Each row below holds a small network's activations on one input, seen along a few directions.
In each table, some parts of the input vary, and every possible input appears once, in random order.
Descriptions start from the smaller parts, as in this example, which fits no table here: one of 2 separate values, together with either a single point or one of 11 places around a ring or (one of 6 places along a line, together with one of 8 places around a ring).
Shared parts are said once, and a part with two or three values counts as separate values.

Other details of the inputs vary at random and push rows far along two fixed directions, the same in every table; ignore that.

A family of inputs:
row 1: |  20 | -11 |   2 |  -3 |   8 |  -1 |   4 |  -2 |   6 |  18 |   6 |
row 2: | -21 |  12 |  -7 |  -4 | -26 |   0 | -10 |  13 | -12 |   8 |  39 |
row 3: | -1 |  2 |  4 |  7 | -9 |  1 |  1 |  6 | -8 |  7 | 23 |
row 4: |  20 | -18 |  -3 |  12 |  -2 |  -3 |   9 |  -8 |  17 |  -4 |   8 |
row 5: |  44 | -24 |  19 |   8 |  21 |  -1 |  10 |  -3 |   3 |   6 | -17 |
row 6: | -3 |  4 |  0 |  4 | -7 |  9 |  1 | -5 | -4 |  7 | 18 |
row 7: | -26 |  19 |  -1 | -13 |  11 | -14 | -10 |  15 |  -6 | -29 | -43 |
row 8: | -27 |  13 |  -8 |  -5 | -22 |  11 |  -8 |  -2 | -10 |  12 |  31 |
row 9: |  -1 |  -7 |  -5 |   4 |   0 |  -8 |   6 |  -5 |  11 | -25 | -24 |
row 10: | -21 |  23 |  -2 |  -9 |  10 | -14 | -13 |   9 |  -3 | -22 | -37 |
row 11: | -6 | -1 | -2 | -3 | -6 |  8 |  2 |  0 |  1 | 18 | 21 |
row 12: |  -3 |   9 |  -2 |  -9 |  15 |  -6 |  -5 |  -3 |   3 |  -5 | -28 |
row 13: |  46 | -27 |  11 |  -3 |  24 |   1 |   8 |  -8 |  10 |  14 | -20 |
row 14: | -25 |   7 | -16 |   8 | -34 |   2 |  -6 |  -5 |  -2 | -12 |  35 |
row 15: | -4 |  1 |  0 |  4 | -5 |  7 |  6 |  0 | -2 | 10 | 22 |
row 16: | -38 |  19 |  -6 | -13 |  13 |  -3 |  -4 |   7 |  -3 | -21 | -45 |
row 17: |  19 | -15 |   7 |   5 |   5 |  10 |  10 |  -4 |  -1 |   9 |   4 |
row 18: | 25 | -7 | 11 |  9 |  4 |  1 |  1 | -4 | -2 |  9 |  6 |
Description of these inputs: one of 3 separate values, together with either a single point or one of 5 places around a ring.
Question: The inputs of row 10 and row 7 match in every part but the choice among 3 separate values. If row 8 is changed in the same way as row 10 into row 7, which row does it become?
Answer: row 16
Question: Which other rows does row 9 become when the choice among 3 separate values takes its other values? List them by row number.
Answer: row 4, row 14
Question: Which other rows does row 3 become when the choice among 3 separate values takes its other values? List them by row number.
Answer: row 5, row 18

A family of inputs:
row 19: |  29 | -12 |   7 |  10 |  -1 |   1 |   3 |  -4 |   6 |  16 |  22 |
row 20: | -2 | -4 | -1 | -8 | -6 | 10 | -1 |  0 | -7 | 19 | 18 |
row 21: |  19 | -15 |   6 |   6 | -12 |   3 |   2 |   1 |  -7 |   4 |  19 |
row 22: |   2 |  -2 |   6 |   3 |  -3 |  11 |   4 |   2 | -11 |  14 |  19 |
row 23: | -30 |  14 |  -9 |  -9 |   5 | -13 |  -5 |   7 |   0 | -33 | -40 |
row 24: | -22 |   9 | -11 |  -5 |   9 | -11 |  -2 |  -2 |  11 | -30 | -40 |
row 25: | -31 |  25 | -11 | -13 |  11 | -15 | -12 |   7 |   5 | -22 | -38 |
row 26: | 10 | -4 |  0 | -5 | -9 | -2 | -7 |  4 | -4 | 14 | 20 |
row 27: |   2 |  -6 |  -2 |   2 |  -3 |  12 |   7 | -10 |   4 |  18 |  19 |
row 28: |  35 | -16 |   9 |  -6 |  40 |   0 |  11 | -13 |  22 |   9 | -46 |
row 29: |  33 | -12 |  13 |   1 |  -1 |  -1 |  -4 |   4 |  -6 |  19 |  19 |
row 30: | -49 |  20 | -16 |   6 | -33 |   1 |  -5 |   5 | -10 | -21 |  26 |
row 31: | -44 |  15 | -20 |   3 | -32 |   2 |  -4 |  -1 |  -5 | -17 |  25 |
row 32: |  13 |  -8 |  10 |  -2 |   0 |  11 |   1 |   2 | -11 |  22 |  17 |
row 33: |  4 | -4 |  3 |  5 | -2 | 12 |  8 | -5 |  0 | 17 | 20 |
row 34: |  50 | -18 |  12 |   5 |  38 | -11 |   8 | -12 |  27 |   2 | -43 |
row 35: |  -4 |  -3 |   0 |  10 | -18 |   2 |   2 |   3 |  -9 |  -7 |  22 |
row 36: | -15 |  20 |   3 |  -3 |  16 | -16 |  -7 |  12 |  -4 | -24 | -38 |
Question: What is each input in this table made of?
Answer: one of 3 separate values, together with one of 6 places around a ring
Question: The inputs of row 32 and row 29 match in every part but the choice among 3 separate values. If row 27 is changed in the same way as row 32 into row 29, which row does it become?
Answer: row 34
Question: Which other rows does row 20 become when the choice among 3 separate values takes its other values? List them by row number.
Answer: row 23, row 26
Question: Which other rows does row 36 become when the choice among 3 separate values takes its other values? List them by row number.
Answer: row 22, row 35

A family of inputs:
row 37: | -30 |   9 | -10 |  -7 | -12 |   3 |  -1 |   4 |  -4 |   0 |  11 |
row 38: |  -2 |   0 |  -4 |   2 |   0 | -19 |  -4 |   5 |   5 | -33 | -29 |
row 39: |  26 | -16 |  11 |   2 |   9 |   2 |   6 |   2 |  -2 |   6 |  -4 |
row 40: | 21 | -8 |  8 |  2 | 10 | -1 |  4 |  3 |  5 | 14 |  2 |
row 41: | 25 | -6 |  7 |  3 | 12 | -2 |  0 | -6 |  9 | 12 | -2 |
row 42: |  18 |  -7 |  12 |   1 |  24 |  -4 |   5 |  -1 |   2 | -12 | -40 |
row 43: | -19 |  15 |  -2 |  -4 |   4 |  -6 |  -3 |  10 |  -3 |  -5 |  -7 |
row 44: |  22 | -13 |   0 |   0 |   9 |   3 |   5 | -13 |  13 |  10 |  -5 |
row 45: |  2 | -8 | -1 |  2 |  1 |  6 |  8 | -3 |  2 |  4 |  5 |
row 46: | -23 |  17 |  -2 |  -6 |   5 |  -5 |  -7 |   5 |  -7 | -22 | -30 |
row 47: |   2 |  -1 |  -2 |  -4 |  14 |  -1 |   1 |  -9 |  12 |  -3 | -24 |
row 48: | -24 |  24 |  -6 |  -9 |  11 | -13 |  -9 |   8 |   1 | -14 | -27 |
row 49: |   1 |   3 |   2 |   7 | -11 |   6 |  -1 |  -3 |  -4 |  10 |  27 |
row 50: | -22 |   3 | -16 |   5 | -24 |  -6 |  -2 |  -1 |   5 | -21 |  15 |
row 51: | -23 |  19 |  -5 | -11 |   6 |  -9 | -11 |   5 |  -5 | -19 | -31 |
row 52: | 18 | -8 |  9 |  7 |  6 |  2 |  7 |  2 |  0 | 10 |  9 |
row 53: | 21 | -4 |  8 |  8 |  7 |  2 |  3 | -6 |  5 |  8 |  3 |
row 54: | -47 |  21 | -11 |  -6 |   0 |  -2 |  -1 |   8 |  -5 | -23 | -21 |
row 55: |   2 |  -6 |   1 |  -4 | -13 |   4 |  -3 |   6 | -10 |  12 |  23 |
row 56: |  17 | -15 |   4 |   7 |   6 |   8 |  11 | -11 |   7 |   7 |   1 |
row 57: |  14 |  -6 |   1 |  -8 |  27 |  -7 |   4 |  -7 |  18 |  -3 | -40 |
row 58: |  -3 |  -1 |   3 |   2 | -11 |   5 |  -1 |   2 | -13 |   0 |  12 |
row 59: |  -6 |   0 |  -1 |   1 | -24 |  10 |  -5 |   0 | -14 |   8 |  34 |
row 60: |  5 | -3 |  0 | -8 | -5 | -1 | -7 |  3 | -4 |  8 |  9 |
row 61: | 23 | -8 | 12 | 10 | 11 |  2 |  8 | -4 |  3 |  7 | -2 |
row 62: |   7 |  -5 |  -4 |  13 | -22 |  -7 |  -1 |   1 |   4 |  -6 |  31 |
row 63: |  6 |  0 |  6 |  9 |  2 |  2 |  4 | -1 | -2 |  4 |  7 |
row 64: | -9 |  2 |  0 | -7 | -5 | -1 | -4 | 10 | -9 |  0 |  1 |
row 65: |  -7 |   6 |  -5 |  -2 | -17 |   2 |  -8 |   4 |  -5 |  16 |  38 |
row 66: | -24 |  14 |  -8 |  -8 | -16 |   0 | -13 |   5 | -12 |  -4 |   9 |
row 67: | -8 |  0 | -6 |  2 | -9 |  9 |  2 | -8 |  1 |  2 | 13 |
row 68: |  -6 |   4 |  -5 |  -9 |  15 |  -6 |   0 |  -3 |  12 |  -7 | -31 |
row 69: | -11 |   9 |   1 |   3 |  -1 |  -1 |   1 |   7 |  -6 |  -3 |   5 |
row 70: |  18 | -12 |   8 |   1 |   1 |   3 |   4 |   3 |  -6 |   6 |   5 |
row 71: |   2 |   4 |  -2 |   2 | -10 |   3 |  -5 |  -2 |  -2 |  13 |  26 |
row 72: |  29 | -17 |   7 |   5 |  19 |   5 |  10 | -14 |  16 |   5 | -19 |
row 73: |  23 | -11 |   4 |  -6 |   4 |  -2 |  -4 |   0 |   1 |  11 |   0 |
row 74: |  -9 |  -4 |  -4 |   6 | -15 |  12 |   5 |  -6 |  -4 |   7 |  26 |
row 75: | -31 |  10 | -10 |  -8 |  -7 |   2 |  -1 |   5 |  -2 |  -4 |   1 |
Question: What is each input in this table made of?
Answer: one of 3 separate values, together with either a single point or (one of 2 separate values, together with one of 6 places around a ring)
Question: The inputs of row 48 and row 73 match in every part but the choice among 3 separate values. If row 63 is changed in the same way as row 48 into row 73, which row does it become?
Answer: row 58
Question: Which other rows agree with row 72 in the choice among 3 separate values? List them by row number.
Answer: row 37, row 44, row 45, row 47, row 50, row 54, row 56, row 57, row 67, row 68, row 74, row 75
Question: Which other rows does row 60 become when the choice among 2 separate values takes its other values? List them by row number.
Answer: row 73
